A small network was shown many inputs. Here are its activations along a few directions, one row for each input.
In each table, some parts of the input vary, and every possible input appears once, in random order.
Descriptions start from the smaller parts, as in this example, which fits no table here: one of 5 places around a ring, together with either a single point or one of 11 places around a ring or (one of 2 separate values, together with one of 6 places along a line).
Shared parts are said once, and a part with two or three values counts as separate values.
(in the rows, 128 means zero)

Other details of the inputs shift rows strongly along three fixed directions, in all tables alike. That doesn't count.

Table:
row 1: [136 129  92 156 124 114 139 153 113 138 148]
row 2: [125 139 123 153 139 110 146 151  99 145 147]
row 3: [128 150 106 152 141 107 125 138 113 135 161]
row 4: [121 137 137  57  74 103  91 101 166 155  80]
row 5: [115 144 121 120 146 174 111 120 102 130 103]
row 6: [153 105 183 136 141 174 169 113 163  63 144]
row 7: [132 116 166  93 144 157 140 103 171 104 117]
row 8: [132  87 159 134 157  83 172 139 160 102 166]
row 9: [134 123 154  88 107 129  90 118 174 150 106]
row 10: [131 103 152 130 157  80 168 124 169 115 157]
row 11: [123 133 121 149 137 107 144 149  92 140 146]
row 12: [135 105 145 115 136  62 169 122 151 126 156]
row 13: [136 153 120 123 112 164  94 133 106 146 122]
row 14: [127 123  91 165 138 116 129 155 126 138 142]
row 15: [131 166 116 116 112 154  88 120 104 146 114]
row 16: [143  97 121 113 107  67 147 138 163 136 144]
row 17: [123 143 139  63  78 108  96 103 172 155  85]
row 18: [116 127 142  66  94 121  86 103 176 137  79]
row 19: [133 141 116 116 113 162  84 131 100 139 114]
row 20: [133 115  87 152 128 110 132 152 107 129 143]
row 21: [130 142 127 124 135 173 113 116  88 122 105]
row 22: [115 133 122 161 153 112 136 153 111 145 141]
row 23: [123 121 122  90 109  36 110 124 156 166 134]
row 24: [153  93 174 134 128 180 180 105 162  56 143]
row 25: [133 151 142 143 136 182 120 136 101 128 113]
row 26: [125 156 122 120 134 173 124 120  98 135 113]
row 27: [108 159 107 123 119 162  89 123 122 133  98]
row 28: [119 143 104 154 150 108 118 139 117 133 158]
row 29: [150 121 172 111 139 153 149 106 159  98 128]
row 30: [117 138 104 138 146 109 150 135  96 139 148]
row 31: [114 132 102 137 151 108 145 135  96 136 144]
row 32: [119 136 102 148 149 105 116 139 110 128 157]
row 33: [116 121 104 164 121 109 151 137 100 135 135]
row 34: [116 122 112 158 134 105 141 142  95 133 137]
row 35: [135 130  94 163 130 116 136 155 121 140 145]
row 36: [113 113 101 163 127 108 145 137 100 132 132]
row 37: [117 165 108 123 111 160  97 122 117 134 103]
row 38: [139  96 159 143 138  83 190 131 162  97 172]
row 39: [123 157 124 127 140 174 121 122 105 135 111]
row 40: [129 140 134 141 120 180 123 124  89 116 108]
row 41: [129 143 140  57  80  88  75 104 157 179  87]
row 42: [125 142 129 131 145 176 108 118  98 124 102]
row 43: [128 115  88 159 138 113 126 154 118 132 141]
row 44: [118 131 125 160 131 192 121 123 114 115 101]
row 45: [110 122 114 165 145 107 135 145 106 135 134]
row 46: [121 125 117 148 142 106 139 149  92 137 142]
row 47: [135 154 122 130 118 167  92 135 113 146 119]
row 48: [149 120 170 101 130 146 150 104 154 103 127]
row 49: [127 138 127 160 123 190 129 124 110 116 106]
row 50: [131 114 127 100 104  45 123 138 156 166 148]
row 51: [114 116 117  89 102  48 124 122 164 145 126]
row 52: [145  77 174 137 144 191 168 103 165  42 136]
row 53: [134 117 151  81 105 125  85 118 166 147 103]
row 54: [147  96 185 136 150 182 165 110 169  55 140]
Description of these inputs: one of 6 places around a ring, together with either one of 4 places along a line or one of 5 places along a line.
Q: Changing only the place on the ring of 6 turns row 2 into row 8. The same change can be made to row 13. Which row results?
A: row 53
Q: Changing only the place on the ring of 6 turns row 10 into row 29. The same change can be made to row 14. Which row results?
A: row 35
Q: Which other rows does row 3 become when the place on the line of 4 takes its other values? List them by row number.
A: row 35, row 37, row 47

Table:
row 55: [133 108 164 138 139 179 148 111 142  88 114]
row 56: [118 151 101 126 108 113  80 132 111 175 103]
row 57: [135  87 174 120 137  99 192 112 180 103 140]
row 58: [124 144  73 167 144 131 130 155  74 114 165]
row 59: [133 116 108 148 155  70 181 142 143  98 207]
row 60: [145  94 171  96 111 134 145 114 172 100 127]
row 61: [142 126 161 100 108 209  96 112 137 112  85]
row 62: [125 114 130  67  90  68 100 118 182 162 111]
row 63: [130 140 107 127 118 153  91 131 106 145 109]
row 64: [127 149  86 179 158 132 132 156  82 129 163]
row 65: [116 161 142 118 150 146 113 124  81 150 119]
row 66: [133 124 158  94  98 121 114 116 154 136 100]
row 67: [139 114 115 130 124  96 137 137 128 125 147]
row 68: [130 121 144 160 143 184 155 122 107  82 121]
row 69: [141 105 173 104 118 131 135 113 177 104 127]
row 70: [111 144  98 135 105  98 103 151  93 179 104]
row 71: [142 127 129 129 135 157 138 120 131  70 157]
row 72: [128 123 141 166 152 189 141 125 113  92 117]
row 73: [143 136 144 109 112 192  96 102 132 105 105]
row 74: [104 162  80 125 108  98  79 137 103 179 113]
row 75: [143  91 140 102 117  74 148 122 172 120 150]
row 76: [105 137 103 152 124  59 114 155 122 179 132]
row 77: [141 105 149 103 129 109 136 118 186  90 155]
row 78: [107 112 108 180 151  70 170 147 116 137 156]
row 79: [109 157  80 146 120  86  82 149 100 190 115]
row 80: [133 140 126 102 109 116 104 118 140 159 111]
row 81: [134 107 140  81  98  70 102 122 183 168 104]
row 82: [114 115 128 135 123 118 128 131 129 156  95]
row 83: [136 144 135  98 109 191  95 102 131  98 109]
row 84: [114 118 115 166 140 135 154 139  98 127 125]
row 85: [137 126 143  62  94 147  82 107 169 135  88]
row 86: [145 102 157  66  91 110 106 105 185 139 101]
row 87: [147 147 141 105 131 218 102 111 132  89 113]
row 88: [135 116 161  95 156  61 156 113 151 128 168]
row 89: [124 138 119 154 143 120 133 149 114 145 140]
row 90: [120 155  85 161 144 157 108 141  86 114 148]
row 91: [137 129 140 154 139 191 135 126 111  83 142]
row 92: [120 143 119 144 119 148 117 132 101 135 123]
row 93: [137 109 149  72  98  40 133 112 194 167 126]
row 94: [129 147 105 140 141 148 130 133 113 108 157]
row 95: [128  95 174  95 120  78 157 111 196 145 107]
row 96: [120 137 150 107 110 160 113 109 134 156  67]
row 97: [132 147  94 160 142 114 140 145  91 133 157]
row 98: [ 95 139  94 145 111  98 106 143  94 200  81]
row 99: [146 113 148 109 143 125 154 119 174  80 167]
row 100: [138  84 167 133 144 146 169 120 166  88 127]
row 101: [130 159 100 152 140 169 107 137  84 135 128]
row 102: [119 160 106  96  83 104  64 123 113 196  73]
row 103: [118 130 143 127 113 159 121 112 121 136  85]
row 104: [123 129 130 167 156 158 152 136 110 118 126]
row 105: [108 155  78 107  94 103  75 135 103 185  99]
row 106: [144 148 119 136 143 187 134 127 104  79 151]
row 107: [140 100 182 102 124 127 168 105 175 106 108]
row 108: [123 113 113 176 163  58 184 161 129 127 198]
row 109: [131 118 127 155 144  74 177 149 130 122 175]
row 110: [143 132 123 126 138 203 110 126 121  82 132]
row 111: [124 132 170 130 172 177 157 108  96 100 124]
row 112: [106 155 106 124 108  90 101 142 112 199 104]
row 113: [113 180 102 132 166 152 108 131  59 132 147]
row 114: [114  93 110 178 152  43 196 158 122 129 167]
row 115: [132  89 130 158 149  78 183 149 145 101 189]
row 116: [128 138 117 167 147 150 155 141  95 112 159]
row 117: [135 138 114 145 129 161 121 124 102 106 141]
row 118: [139 127 157 108 113 205  97 119 135 113  88]
Q: What is each input in this table made of?
A: one of 4 places along a line, together with either a single point or (one of 3 separate values, together with one of 5 places along a line)
Q: Changing only the place on the line of 4 turns row 115 into row 62. The same change can be made to row 116. Which row results?
A: row 59
Q: Changing only the place on the line of 4 turns row 76 into row 77. The same change can be made to row 69. Which row results?
A: row 90
Q: Which other rows does row 85 become when the choice among 3 separate values takes its other values? List them by row number.
A: row 90, row 99
Q: A walk changes only the place on the line of 5. It starts at row 79 and steps to row 56. List the rest of the walk in order.
A: row 73, row 117, row 102

Table:
row 119: [153 134 169  85 143 205 142  91 153  49 140]
row 120: [137 148  93 154 133 194  84 143  89 127 112]
row 121: [110 147 108 154 145 186 107 122  70 125  89]
row 122: [101 107 133  95 109  42 117 133 170 205  94]
row 123: [114 147  85 151 169  95 141 149  83 123 181]
row 124: [117 132 161  80  94 163  96 101 167 164  54]
row 125: [115 141  91 171 159  90 117 160  99 148 174]
row 126: [134 156 122 144 134 190 105 128  59 140 115]
row 127: [113 155  90 174 150  93 124 156 106 149 171]
row 128: [136 117 155 101 111  53 151 117 164 161 139]
row 129: [156  68 143 141 146 133 191 121 159  22 205]
row 130: [105 118 134 105 113  53 134 110 166 168  94]
row 131: [154  80 141 142 137 133 196 117 168  26 202]
row 132: [140  97 146 104 114  64 152 137 155 144 134]
row 133: [103 135  99 174 140  78 129 165  88 165 137]
row 134: [153 126 170  83  92 174 123 106 153 119  85]
row 135: [135 161  91 158 125 196  93 140  96 128 112]
row 136: [129 136 173  89  91 161 101 107 160 140  66]
Q: What is each input in this table made of?
A: one of 2 separate values, together with either one of 4 places along a line or one of 5 places along a line
Q: Changing only the choice among 2 separate values turns row 119 into row 123. The same change can be made to row 136. Which row results?
A: row 133
Q: Which other rows does row 128 become when the choice among 2 separate values takes its other values? List them by row number.
A: row 126
